Each row below holds a small network's activations on one input, seen along a few directions.
Each table varies a few parts of the input and shows all the possible inputs, shuffled.
Descriptions start from the smaller parts, as in this example, which fits no table here: ring(8) and (point or ring(11) or (values(3) and line(4))).
Shared parts are said once, and a part with two or three values counts as separate values.

Other details of the inputs vary at random and push rows far along two fixed directions, the same in every table; ignore that.

Table:
r1: [ 18   0  38 -22  11 -20 -41   6  31 -35  57   9]
r2: [-42 -20 -43 -36  22  -2  31  18  25  21 -18 -35]
r3: [ 48  61   4  21  24 -26 -13 -36 -52  24  -6  47]
r4: [  6  -7  32 -21 -51  -2   2  17  37 -24  37 -22]
r5: [ 65  15  24  -4  -9 -31 -36   9  53 -42  37 -29]
r6: [ 17  21 -11  55  25   8  -7 -37 -46  24 -20  52]
r7: [ 55  22  53  49 -59   7 -16 -45 -35 -15  14  58]
r8: [ -5  21 -30  42  -3  27  18 -21 -68  21 -81  10]
r9: [ 18 -20  47  -3 -37   2 -30   0  56 -42  63   8]
r10: [ 15  13  22 -23  35 -24 -36   6  35 -18  46   4]
r11: [-70 -52  -9 -36 -17  17  42  30  -5  17   0 -19]
r12: [-29 -19  -3 -42  28 -13  -4  20 -11  -5  -2 -18]
r13: [-41 -38  14 -17 -25  13  14  18  21   5  41   6]
r14: [ 70  41  24  55 -26  -5 -28 -38 -40 -18 -13  32]
r15: [ 51  15  32 -16 -38 -25 -22   7  61 -37  41 -27]
r16: [-37  17 -43  18   4  10  61 -18 -73  79 -44  36]
r17: [-43 -25 -34 -32  -4   6  21  21   7  -2 -38 -46]
r18: [  5  -9 -20 -16  34 -15  -4  14  37  -6   8 -30]
r19: [-30  10 -33  36  13  21  28 -33 -59  50 -46  47]
r20: [-30   5 -49 -52  52 -31  12  29 -14  23 -34 -43]
r21: [-73 -50 -40 -13  30  34  21  27   7   8 -34 -27]
r22: [-25 -11 -41 -20  21   6  20  30  17   5 -44 -56]
r23: [-67 -34 -45 -12  48  31  21  24  19  16 -36 -30]
r24: [ 17  16  10 -33  10 -25 -27  12  10 -26   7 -26]
r25: [ 51  13  35   3  -9   0 -28   4  76 -42  42 -22]
r26: [ 49  48  23  36 -52 -11  16 -28 -41  26   7  42]
r27: [ 29  15  23  55 -25  28  -4 -32 -50  -3 -27  40]
r28: [ 20   5   4  46  -5   9  -3 -31 -66   8 -29  40]
r29: [ -3 -32   9  -1  11   2 -23  10  31 -26  29  -4]
r30: [-36 -22   8 -19  -6   8  15  17  37  14  41   1]
Description of these inputs: line(5) and ring(6).
Changing only the line(5) part turns r4 into r8. The same change can be made to r11. Which row results?
> r27
Change only the line(5) part in r6. List by row number the other rows that result.
> r10, r19, r23, r30
Change only the ring(6) part in r17. List by row number the other rows that result.
> r2, r7, r9, r15, r19
Change only the line(5) part in r26. List by row number the other rows that result.
> r5, r15, r20, r22
